These are the activations of a small neural network, seen along a few directions. Each row is one input.
In each table, some parts of the input vary, and every possible input appears once, in random order.
A made-up example of a description, with smaller parts first: one of 2 separate values, together with either a single point or one of 11 places around a ring or (one of 4 places along a line, together with one of 8 places around a ring).
Shared parts are said once, and a part with two or three values counts as separate values.

Other details of the inputs vary at random and push rows far along two fixed directions, the same in every table; ignore that.
These rows show it; all are for the same input, with only those details redrawn:
[-0.94  0.04 -0.91 -0.82 -3.77 -1.60  2.75  1.54 -0.84  1.01 -0.27 -4.87]
[ 1.08 -5.56 -2.49 -1.94 -2.35  0.40 -2.35  1.41  3.32 -1.94 -0.82 -2.16]
[-0.75  1.20  1.47  1.36 -0.56 -2.49  3.80 -0.14 -2.51  2.26  1.46 -1.88]
[-0.91 -0.06 -0.98 -0.89 -3.79 -1.62  2.68  1.46 -0.72  0.87 -0.34 -4.80]
[ 1.04 -5.40 -2.44 -1.90 -2.38  0.38 -2.23  1.45  3.20 -1.87 -0.78 -2.24]
[ 1.21 -4.26 -0.10  0.22  0.79 -0.49 -1.18 -0.28  1.58 -0.60  0.97  0.74]
[ 1.34 -3.00  2.48  2.79  4.47 -1.44 -0.21 -1.95 -0.36  0.96  2.94  4.07]

A family of inputs:
x1: [-0.56  0.85 -0.20 -1.16 -2.34 -2.70  2.23  0.18 -4.30  0.27  1.80 -2.85]
x2: [ 0.11  5.73  1.23 -0.34 -1.39  0.99  1.49  0.72 -1.42  1.04 -3.66 -1.31]
x3: [ 2.71 -0.54  3.96  1.71  2.30 -0.51 -3.37 -1.35  0.52 -0.51  0.64  2.43]
x4: [-1.12  0.88  2.57  0.90  0.32 -1.27  4.07 -0.29 -3.10  1.44  1.12 -2.79]
x5: [ 0.67 -0.44  1.03  3.11  4.88 -0.94 -1.36 -2.66  0.20  0.36  2.96  4.54]
x6: [-1.46  3.62 -0.66  0.36  0.95 -1.02  3.77  0.05 -2.97  2.08 -1.42 -0.18]
x7: [ 0.13 -0.64 -0.05  2.05  3.40  1.36 -0.23 -0.76  1.71 -0.13  0.65  4.63]
x8: [ 0.88 -5.34 -2.77 -2.20 -1.97 -0.52 -3.38  1.49  2.59 -2.34 -0.69 -2.38]
x9: [ 0.41  1.06  3.31  2.09  1.51  1.06 -3.92 -2.34  1.87 -0.27  0.80  3.67]
x10: [ 0.29 -0.50  0.07 -1.48 -0.69  3.02 -4.13  0.44  2.53 -1.05 -3.86  1.75]
x11: [-2.23  3.76  1.06  1.16  0.69  1.24  4.38  0.32 -1.92  1.10 -0.29 -0.87]
x12: [ 0.82 -1.99  2.93  0.28 -0.41  0.05 -4.48 -0.59  1.48 -0.70 -0.17  1.05]
x13: [ 0.82 -2.83 -3.87 -3.25 -2.02  0.99 -3.84  0.89  3.43 -2.44  0.11 -1.35]
x14: [-0.20  1.62  3.03  1.78  1.88  1.85 -3.18 -1.41  1.86 -0.63 -0.66  5.04]
x15: [ 0.81 -1.33 -0.32  1.15  4.29  1.48  0.16 -0.81  0.66  0.65 -0.73  4.54]
x16: [ 2.17  1.05  1.46  0.78  0.36  1.56 -4.10 -1.02  3.02 -1.75 -0.49  1.32]
x17: [-1.74  1.84 -1.04 -0.82 -2.77  1.26  2.51  0.95 -0.06  0.10 -0.57 -5.14]
x18: [ 0.22 -3.79 -2.96 -2.82  0.04  4.44 -1.62  2.23  2.65 -1.89 -3.56 -1.26]
x19: [-1.90  3.10 -2.70 -2.32 -3.15 -0.07  1.88  1.97 -0.81  0.29 -0.81 -2.61]
x20: [-2.10  4.21 -0.37  1.46  0.28 -1.03  3.18  0.31 -2.04  1.45  0.03 -0.10]
x21: [ 0.60 -3.29 -3.70 -1.33 -2.19  2.00 -2.74  0.95  4.60 -2.01 -0.83 -1.61]
x22: [ 1.23 -4.32 -1.35 -2.59 -0.41 -1.18 -2.89  0.57  1.12 -1.35  1.22 -0.42]
x23: [-0.80  0.73  0.40  0.40 -1.98 -2.05  3.36  0.58 -1.75  1.58  0.63 -3.23]
x24: [ 0.46 -0.03  0.45  1.48  4.58  0.29 -0.90 -1.96 -1.57 -0.86  2.67  6.42]
x25: [-1.27  2.55 -2.90 -3.35 -2.34 -0.05  2.42  1.84 -1.86  1.09 -2.15 -2.68]
x26: [-0.26  8.26  5.28  4.07  2.92 -0.45  2.65 -1.82 -3.01  2.31  0.55  3.52]
x27: [ 1.12 -0.56  0.79  1.69  4.13 -0.70 -1.39 -3.23 -1.53 -0.64  4.02  5.22]
x28: [-0.99  3.47 -0.72 -0.75  0.51 -0.63  3.50 -0.18 -4.85  1.25 -0.13  0.59]
- Describe the family of inputs behind these rows. => one of 4 places along a line, together with either one of 2 separate values or one of 5 places along a line
- The inputs of x25 and x22 match in every part but the place on the line of 4. If x2 is changed in the same way as x25 into x22, which row does it become? => x3
- Change only the choice among 2 separate values in x10. List by row number the other rows that result. => x2

A family of inputs:
x29: [-0.48 -0.48 -0.57 -0.47 -1.59 -0.28 -0.65  0.41  0.96 -0.70  0.36 -2.03]
x30: [-0.72  2.67  0.48  1.94  1.27 -1.78  3.53 -0.93 -2.45  1.85  1.95  0.64]
x31: [ 0.36 -3.37 -0.87 -0.69 -0.05  0.73 -0.94  0.83  1.98 -0.46 -1.12 -0.09]
x32: [ 1.15 -2.93 -0.36 -0.92 -0.19  0.38 -1.86  0.37  1.51 -0.70 -1.19 -0.59]
x33: [ 0.60 -2.61 -1.36 -0.06 -0.18  1.00 -1.13  0.44  2.25 -1.55  0.14 -0.59]
x34: [ 0.54 -1.33 -0.70 -0.49 -0.32  2.13 -3.36  0.52  2.81 -2.10 -1.75  0.92]
x35: [ 0.34 -1.99 -2.01 -1.08 -0.67 -0.28 -2.31  0.23  1.84 -1.15  0.58  0.06]
x36: [ 0.19 -0.60 -0.57 -1.54 -2.13 -0.14 -0.58  0.56 -0.34 -0.79 -0.01 -1.43]
x37: [ 0.54 -3.77 -2.56 -1.47  0.44  0.68 -1.67  0.91  1.84 -1.24 -0.67  0.97]
x38: [-0.26  0.99 -0.90 -1.45 -1.02  1.78 -0.52  0.58  0.57 -0.66 -1.23 -0.78]
x39: [-0.75  5.51  2.46  2.21  2.99 -1.21  3.36 -1.50 -3.59  2.68  1.29  2.58]
x40: [ 1.10 -1.39  2.32  3.39  5.99 -0.07 -0.12 -2.95 -0.67  0.51  3.64  5.90]
x41: [ 0.35 -0.83 -1.64 -1.47 -0.85 -0.49 -0.29  0.70 -0.39 -0.30 -0.75 -1.20]
x42: [-0.86  2.23  0.05 -1.25 -4.78 -1.44  2.24  1.55 -1.35  0.98 -1.26 -4.88]
x43: [-1.64  0.80 -1.37 -1.32 -3.13 -0.19  2.84  1.99 -0.85  0.41 -1.49 -4.40]
x44: [ 1.17 -2.22 -1.41 -1.46 -0.80 -0.30 -2.29  0.48  0.97 -1.37 -0.02  0.46]
x45: [-0.60  2.50  2.02  1.07  1.46 -1.46  2.95 -1.19 -3.89  1.94  1.29  0.12]
x46: [-0.96  2.80  2.51  2.15  0.47 -2.14  2.44 -1.17 -1.95  2.45  1.83 -0.29]
x47: [ 1.69 -2.45  2.50  2.02  5.28 -0.14 -1.62 -2.00 -0.40 -0.21  1.69  4.44]
x48: [-1.30  4.65  2.14  1.71  0.83 -0.22  2.14 -1.12 -2.72  1.61  0.36  1.36]
x49: [-1.31  1.99 -1.12 -0.37 -4.13 -0.70  3.30  1.44 -0.32  1.10 -0.98 -5.11]
x50: [ 0.41 -3.05 -1.43 -1.20 -0.47  0.79 -3.07 -0.11  2.26 -1.75  0.74  0.19]
x51: [-2.20  5.81 -0.48 -1.32 -4.56  0.12  4.01  1.97 -1.98  1.20 -2.25 -5.83]
x52: [-1.38  2.06  1.50  1.28  1.57 -1.11  3.90 -0.71 -3.43  2.19  1.35  0.59]
x53: [ 1.05  0.67  2.50  3.04  5.91  0.02 -1.73 -2.79 -0.36  0.36  1.62  7.53]
x54: [ 0.83 -0.95 -0.31 -0.81 -0.13  1.92 -2.18  0.56  2.61 -0.83 -1.78  0.33]
x55: [ 0.75 -1.50 -0.41 -0.38 -0.61  1.86 -3.38  0.42  3.22 -1.39 -2.14  1.05]
x56: [ 1.38 -3.22 -0.42 -1.05 -0.59  0.54 -3.02  0.52  1.86 -2.08 -0.18  0.10]
- Describe the family of inputs behind these rows. => one of 4 places along a line, together with either one of 2 separate values or one of 5 places around a ring
- The inputs of x35 and x29 match in every part but the place on the line of 4. If x37 is changed in the same way as x35 into x29, which row does it become? => x43
- Change only the choice among 2 separate values in x53. List by row number the other rows that result. => x39
- Change only the place on the line of 4 in x39. List by row number the other rows that result. => x38, x51, x54
- Which other rows agree with x45 in the place on the line of 4? List them by row number. => x36, x38, x40, x48, x50, x52
